A small network was trained on made-up records. Each row is its average activation on records with the value named, seen along a few directions.
Values that are neighbours, or in one group, have similar rows; names and order tell nothing.
In the rows, zero is written as 500.
Random noise pushes rows far along 13 fixed directions. That doesn't count. These rows show it; they differ only by the noise:
545,725,590,737,600,626,308,634,697,621,381,634,330,565,438,617,375,663,578,563,504,420,330,382
450,229,543,170,568,382,526,562,871,605,610,588,282,590,609,559,563,390,492,741,347,489,297,475
545,518,627,417,585,525,656,419,809,471,431,297,450,585,483,669,734,435,429,768,659,410,470,452
619,526,552,568,610,575,487,568,477,677,547,302,678,422,356,418,377,510,710,475,520,558,602,449
523,617,297,477,488,506,599,490,451,424,568,229,589,478,481,332,804,140,518,677,669,758,939,567
489,459,463,341,461,525,345,504,916,454,438,660,380,529,377,650,477,514,552,968,646,529,611,605
617,659,546,414,671,500,690,554,629,515,555,310,575,502,176,402,567,456,570,462,594,475,661,341
664,608,521,640,645,501,591,431,436,365,510,683,397,768,584,719,643,700,520,524,525,355,448,365
270,409,364,467,319,631,373,670,593,666,563,373,474,490,541,317,419,228,629,509,410,708,418,563
394,416,406,278,538,552,607,562,869,615,502,430,437,838,483,237,674,359,712,416,351,451,350,466
354,580,309,624,510,433,444,416,401,503,444,521,367,553,625,534,497,455,429,674,527,719,389,593
336,481,596,714,576,575,345,652,296,575,736,517,380,412,658,582,371,444,266,588,458,520,484,398
646,679,420,483,473,316,326,544,402,373,368,866,232,487,821,516,725,546,485,525,462,529,607,497
514,363,415,234,600,534,667,575,508,535,689,699,595,633,609,265,660,322,567,542,539,410,883,426
498,549,362,335,630,470,408,467,707,582,335,740,505,726,575,163,607,588,717,533,500,413,692,588


Field H:
h25: 724,607,510,580,743,260,489,343,520,672,374,595,378,438,591,524,545,625,488,591,431,550,447,584
h19: 380,355,499,60,426,196,559,405,552,499,563,337,541,261,282,248,470,400,417,340,350,579,439,603
h11: 628,508,524,392,464,417,614,458,532,339,503,476,425,513,431,576,640,494,402,371,467,449,327,422
h15: 403,419,540,700,540,546,550,296,309,486,541,253,588,726,812,435,742,405,438,375,406,412,451,589
h24: 430,441,430,556,646,468,340,362,473,481,512,387,583,670,645,201,663,498,403,484,387,504,652,649
h20: 430,646,427,727,667,673,461,533,731,601,506,301,494,630,377,425,592,417,474,680,607,532,527,492
h7: 646,788,482,601,558,462,313,742,856,399,485,548,152,588,485,473,872,342,367,581,318,535,610,401
h8: 566,366,541,588,666,360,631,376,294,644,549,503,505,567,761,649,469,490,473,421,339,488,246,463
h9: 377,469,414,489,563,568,631,469,421,530,553,489,538,603,554,406,521,391,501,524,556,510,539,484
h21: 491,687,493,584,282,856,768,452,658,655,249,276,784,347,325,537,570,198,604,638,906,482,637,488
h16: 299,623,406,904,427,597,192,457,353,330,470,453,414,588,530,520,444,629,297,632,503,617,515,711
h12: 883,730,282,439,524,274,478,610,542,263,513,660,347,416,185,556,586,475,626,454,386,783,744,449
h26: 734,531,646,582,677,532,762,308,457,422,530,421,636,535,471,812,710,513,495,737,706,380,665,446
h23: 304,497,546,610,541,629,582,485,317,536,594,446,642,546,678,393,588,326,266,513,666,370,831,513
h30: 539,272,516,589,583,640,730,470,547,793,540,467,630,453,695,725,283,350,539,649,556,534,199,386
h22: 511,368,628,369,566,382,448,397,529,394,518,550,384,427,753,585,765,506,167,775,582,339,589,569
h29: 490,511,396,528,555,411,360,505,704,502,462,696,269,696,679,401,680,456,501,685,419,567,598,657
h27: 95,259,484,492,210,807,304,523,535,336,619,219,756,540,320,403,310,435,426,548,573,480,739,693
h4: 419,302,414,505,688,432,212,532,675,637,625,450,506,522,550,336,415,432,490,723,347,678,664,645
h18: 580,555,658,425,670,350,537,418,544,526,441,526,508,368,322,433,385,756,398,487,520,372,525,547
h3: 680,674,536,655,672,595,669,419,505,558,377,574,629,507,534,685,584,447,553,736,744,427,714,463
h5: 773,641,537,574,566,246,479,486,398,562,489,460,439,238,472,651,497,496,477,559,452,685,565,516
h13: 347,409,413,723,361,695,327,670,248,466,718,478,507,544,577,473,327,453,536,347,402,580,437,463
h1: 408,317,405,322,404,534,572,460,431,525,536,639,746,424,367,425,193,529,546,408,529,560,511,541
h6: 732,699,409,624,594,625,470,562,709,642,357,545,504,760,380,237,700,530,913,354,395,432,563,454
h10: 637,373,806,513,631,519,425,548,429,580,542,279,701,296,483,445,389,707,534,357,438,362,639,495
h2: 572,461,558,673,253,733,475,523,551,524,417,328,746,469,290,698,242,575,772,520,677,529,488,574
h14: 346,513,361,649,543,554,384,478,598,496,519,348,315,761,630,425,727,371,488,632,371,586,378,607
h17: 570,507,414,415,300,739,503,645,670,479,480,503,652,487,477,349,633,286,674,395,613,461,748,461
h28: 354,408,375,506,395,526,690,608,376,462,584,634,403,683,555,502,439,471,520,203,318,492,267,382
A value of H combines one of 3 hidden first parts with one of 10 second parts; all combinations occur once.
Q: Changing only the second part turns h5 into h29. h25 has the same second part as h5; what does that change turn h25 into?
A: h18
Q: Changing only the second part turns h10 into h17. h16 has the same second part as h10; what does that change turn h16 into?
A: h11
Q: Changing only the second part turns h19 into h6. h8 has the same second part as h19; what does that change turn h8 into?
A: h9
Q: Changing only the second part turns h12 into h1. h7 has the same second part as h12; what does that change turn h7 into?
A: h24

Field L:
l5: 415,580,469,701,623,338,177,523,313,503,568,688,336,493,500,372,322,723,418,446,302,560,508,629
l2: 594,269,729,328,587,391,390,494,722,463,620,550,429,396,407,742,347,662,369,643,401,390,371,464
l1: 356,528,634,420,573,582,520,656,449,643,489,567,511,263,507,371,320,516,357,450,569,396,552,369
l6: 473,560,664,437,394,528,416,600,379,343,543,670,414,304,573,621,491,549,316,509,638,348,568,375
l7: 668,448,584,550,800,182,699,364,226,773,393,400,564,328,736,501,348,622,493,244,320,581,184,412
l9: 483,576,377,353,271,452,402,517,469,428,407,731,542,319,368,324,428,531,500,416,593,543,722,612
l4: 372,571,505,623,361,615,637,539,341,513,538,300,532,305,431,574,455,301,271,392,575,583,305,380
l8: 284,604,433,641,645,522,356,310,439,504,369,524,516,785,509,324,466,757,545,438,517,345,393,605
l3: 431,353,359,670,453,570,241,630,323,659,530,620,579,596,647,365,190,616,781,393,292,645,450,629
l10: 609,520,669,414,566,172,687,254,272,456,434,26,599,449,299,529,505,756,602,129,317,512,125,518
The values of L form a ring.
Q: How many steps from neighbour to neighbour lead from l6 to l5, at the fewest?
A: 3
Q: List every value one step from l3, in the order listed.
A: l1, l7
Q: List every value one step from l4, in the order listed.
A: l2, l9
